These are the activations of a small neural network, seen along a few directions. Each row is one input.
In each table, some parts of the input vary, and every possible input appears once, in random order.
A made-up example of a description, with smaller parts first: one of 4 places along a line, together with either a single point or one of 11 places along a line or (one of 2 separate values, together with one of 8 places around a ring).
Shared parts are said once, and a part with two or three values counts as separate values.

Other details of the inputs shift rows strongly along two fixed directions, in all tables alike. That doesn't count.

Table:
r1: [ -5   7  -2   0   9  -3  -2  -5   2 -11  -5  11   1  -8]
r2: [ 0  1 -5  1  4 -7 -4 -6 -2 -6 -3  6 -3  0]
r3: [-33  -3   3  -7  12   4  13  -1   2  -5 -11   8   8  -6]
r4: [ -2   0  -8   2  10  -7  -3  -3   0  -7  -2  13  -3 -13]
r5: [ -3   5  -3   0   5  -4  -3  -2   2  -9  -1  12   4 -13]
r6: [-6  1 -2 -6  1  3 -3 -1 11 -7  2  9  0 -7]
r7: [  6   5  -7   2   8 -11  -2  -8  -8  -4  -9   7   1  -3]
r8: [ -3   3  -3   8  18   0  -2   2  -5  -9  -4   8  -6 -13]
r9: [-24 -21  21  -5 -27  22  19  10  17  31  12 -23   3  38]
r10: [ -3  -6  -1  -4   1   9  -7  -6   5 -10  -8   6  -1   3]
r11: [-6  0 -2 -2  4  1 -3 -3  7 -8  0  4 -6  0]
r12: [ 41   9   0  22  -3 -17  10  22 -36  32  17 -33  -5   0]
r13: [  3   6  -2  10  11  -3  -3   2 -11  -6  -1   3  -2  -9]
r14: [-4 -7 -5 -9  0  4 -4 -5 11 -6 -2 10 -1 -1]
r15: [ 51  16  -4  22  -9 -34  10  17 -40  37  15 -29   7  -6]
r16: [ 31  11   5  13  -9  -8   8  18 -25  26  18 -29   1   5]
r17: [  7   9  -7   4   9 -12  -3  -3  -8  -5  -7  11   6 -18]
r18: [ 26  -7   7   2 -27   5   2  13  -7  26  16 -33   0  22]
r19: [-6 -3 -3 -3 -4  1 -5 -3  9 -8  3  8  1 -5]
r20: [-32  -1   6  -7   5   1   8  -6   0  -8 -10  11  15  -2]
r21: [ -2   3  -5  -4   7  -2  -4  -4   4  -8  -7  13   2 -12]
r22: [-10  13   7   8   8 -17  14   3 -23   6 -10  -3  17 -15]
r23: [ -4   0  -7   0  13  -5  -2  -6   1 -10  -6  10  -7  -5]
r24: [ 0  3 -2 -4  1  0 -3 -6  4 -6 -6  4  1  0]
r25: [-23   5   6  -2   9  -3  14   1  -7   0 -12   2  11 -10]
r26: [-4  3 -1 -3  8  1  2 -2  4 -5  0  6 -5 -3]
r27: [-21   5  17  17   9  -9  10  -3 -10   8 -17   7  15  -5]
r28: [-2 -6 -5 -8 -2  2 -6 -6 10 -7 -4  9  0 -2]
r29: [-4 -3 -3 -3  3 -1 -4 -6  6 -8 -3  4 -6  1]
r30: [ 3  0 -4 -3  5 -4 -3 -6  1 -5 -8  4 -3  1]
r31: [  4 -10   3 -15 -29  14  -3   1  16  11  14 -12   2  20]
r32: [-10 -23  11 -24 -30  39  -3   3  33   4  12 -18  -7  35]
r33: [  0   5  -3   0   7  -3   1   2   1  -2   3   8  -1 -11]
r34: [ 10  10  -8   8  15 -18  -2  -6 -14  -6 -13   9   1 -13]
r35: [  2  -5   6 -10 -22  11   2   2  12  10  15 -15  -2  22]
r36: [ 0  6  1  4  9  2 -2  2 -4 -8 -3  4  0 -9]
r37: [  3   6  -3   5  16   0  -3   0  -7  -8 -11   7  -1 -13]
r38: [-5 -1 -4 -2 -2 -1 -5 -3  5 -7  4  9  1 -5]
r39: [ 0 -3 -6 -5 -2 -2 -6 -7  4 -6 -4 11  3 -2]
r40: [ -2   3  -2  -1  10   5  -6  -4  -1 -11 -10   9   0  -6]
r41: [-6  2  0 -5  3  4 -1 -3  9 -8 -1  6 -4  0]
r42: [ 3  2 -4  4  5 -9 -3 -5 -4 -6 -4  4 -2 -3]
r43: [  0   2  -8   3   7 -10  -6  -6  -3  -9  -3  14   2 -13]
r44: [-45 -10  15   1   4   8   5 -12  12  -4 -16  19  12   9]
r45: [-2  0 -4  1  3 -3 -3 -1  4 -6  3  7 -1 -9]
r46: [ -1   7  -6   6  17 -10   1  -2  -5  -7  -3   8  -6 -11]
r47: [  5   2  -6   4   3 -11  -4  -2  -5  -4  -1   7   2 -11]
r48: [ 38   5   2  14  -9 -10   7  18 -27  29  12 -32  -1   7]
r49: [ -3 -15   3 -14 -28  18  -1   5  23   9  22 -14  -6  21]
r50: [ -3   4  -4  -5  10   0  -3  -7   5 -11 -11  10  -2  -5]
r51: [  5   5  -4  11  18  -7  -3   1 -12  -8  -8   6  -3 -14]
r52: [  5   2  -3   8   9  -3  -5   0 -10  -7  -4   4  -2  -7]
r53: [ 7  5 -1  4  8  0 -3  0 -8 -6 -8  3  1 -8]
r54: [-1 -3 -1  4  4  3 -6 -1 -1 -9 -4  4 -3 -3]
r55: [ -6  -2  21  12 -14   0  19  12  -9  36   5 -25   8  18]
r56: [ -3 -21   6 -22 -30  23   0  -2  27   9  12 -17  -7  37]
r57: [ -2  -3  -3   0  14   5  -4  -4   1 -11 -11  10  -4  -6]
r58: [ -5 -13   5 -14 -28  16  -2  -1  21   6  17 -15  -5  29]
r59: [ 43  17  -2  17  -1 -25  14  17 -35  35  13 -30  -1  -1]
r60: [ -4 -13   6 -18 -32  20  -2   2  24   7  20 -11   0  23]
r61: [-16 -27  13 -22 -39  41  -7   1  38  -1  18 -18  -6  38]
r62: [  0   2  -7   3  10  -9  -5  -4  -1  -8  -4  13   0 -14]
r63: [-5  2  2  0  8  9 -2  2  4 -9 -3  5 -3 -5]
r64: [ -8  -2  -2  -3   0   2  -4  -6   9 -11  -1   6  -3   2]
r65: [ 0  0 -5 -6  3  2 -2 -3  6 -3 -2  9  0 -7]
r66: [-8 -2  2 -3  7 13 -1  2  8 -9 -1  5 -5 -2]
r67: [ 0  2  0  7 11  2 -3  3 -3 -7 -2  2 -5 -7]
r68: [ 37  14   0  13 -10 -20   9  13 -28  32  13 -29   3   6]
Description of these inputs: one of 4 places along a line, together with either one of 2 separate values or (one of 3 separate values, together with one of 5 places around a ring).
Q: Changing only the place on the line of 4 turns r26 into r1. The same change can be made to r65. Which row results?
A: r17
Q: Changing only the place on the line of 4 turns r3 into r25. The same change can be made to r56. Which row results?
A: r30
Q: Which other rows does r50 become when the choice among 3 separate values takes its other values? List them by row number.
A: r21, r37
Q: Which other rows does r55 become when the choice among 2 separate values takes its other values? List them by row number.
A: r25
Q: Which other rows does r63 become when the place on the line of 4 takes its other values? List them by row number.
A: r16, r36, r66
Q: Which other rows does r10 become when the choice among 3 separate values takes its other values? List them by row number.
A: r7, r39
Q: Which other rows does r42 become when the place on the line of 4 takes its other values? List them by row number.
A: r2, r23, r29

Table:
r69: [ 15  14   6   9  -3 -16  12  10 -28  20  -3 -16  18  -8]
r70: [ 10   0  -1  -1  -4  10   1  14   5   3  18 -13 -12   0]
r71: [ 14  13   1   6  -7 -17  11  13 -21  19  11 -12  15 -15]
r72: [-19  -9  -9 -15  21  27 -18 -13  28 -42 -16  28 -16  -7]
r73: [ 13  15 -21   7  29 -31  -4 -12 -15 -12 -14  21  -4 -23]
r74: [-29 -30   7 -19 -32  34 -16  -9  50 -14  15   7  -7  28]
r75: [-32  -3   2  -5  20  20  -1   0  17 -24  -7  20  -6 -13]
r76: [ 31  18   9  27  13 -14  20  26 -45  33   6 -35  -1  -4]
r77: [-23 -21   3 -37 -38  35 -11  -9  47 -15  15   4   3  19]
r78: [-10  12  -1  26  28 -22   1  -1 -19  -7 -10  23   5 -30]
r79: [ -2 -21   2  -8 -21  19 -17  -9  27  -8   5   2  -8  23]
r80: [  3  17 -14  11  37 -31   3 -13 -24 -10 -26  22   1 -21]
r81: [-35 -15   2  -3  15  17 -19 -25  24 -38 -29  36  -2   2]
r82: [ 30  13  -1   7  -3 -16   3   6 -28  14  -5 -15  12  -7]
r83: [  3 -12  -2 -25 -27  20 -13  -8  25  -9   5  -1   2  14]
r84: [ 26  -1   9   0 -44 -12  24  24 -11  59  42 -53   2  32]
r85: [  8  18  -6  17  46  -9  -2   0 -26 -18 -25  14  -8 -28]
r86: [  6 -13   1 -18 -39   6   6   5  22  24  32 -25  -6  32]
r87: [ 10  -6  17  16 -22  -2  10  13 -14  33  12 -30   6  25]
r88: [-20  12  -4   7  33 -21  10 -12 -12  -9 -26  24   6 -18]
Q: What do these inputs look like to the network?
A: one of 4 separate values, together with one of 5 places around a ring
Q: Changing only the place on the ring of 5 turns r71 into r82. The same change can be made to r75. Which row results?
A: r85
Q: Which other rows does r69 become when the choice among 4 separate values takes its other values? List them by row number.
A: r76, r87, r88
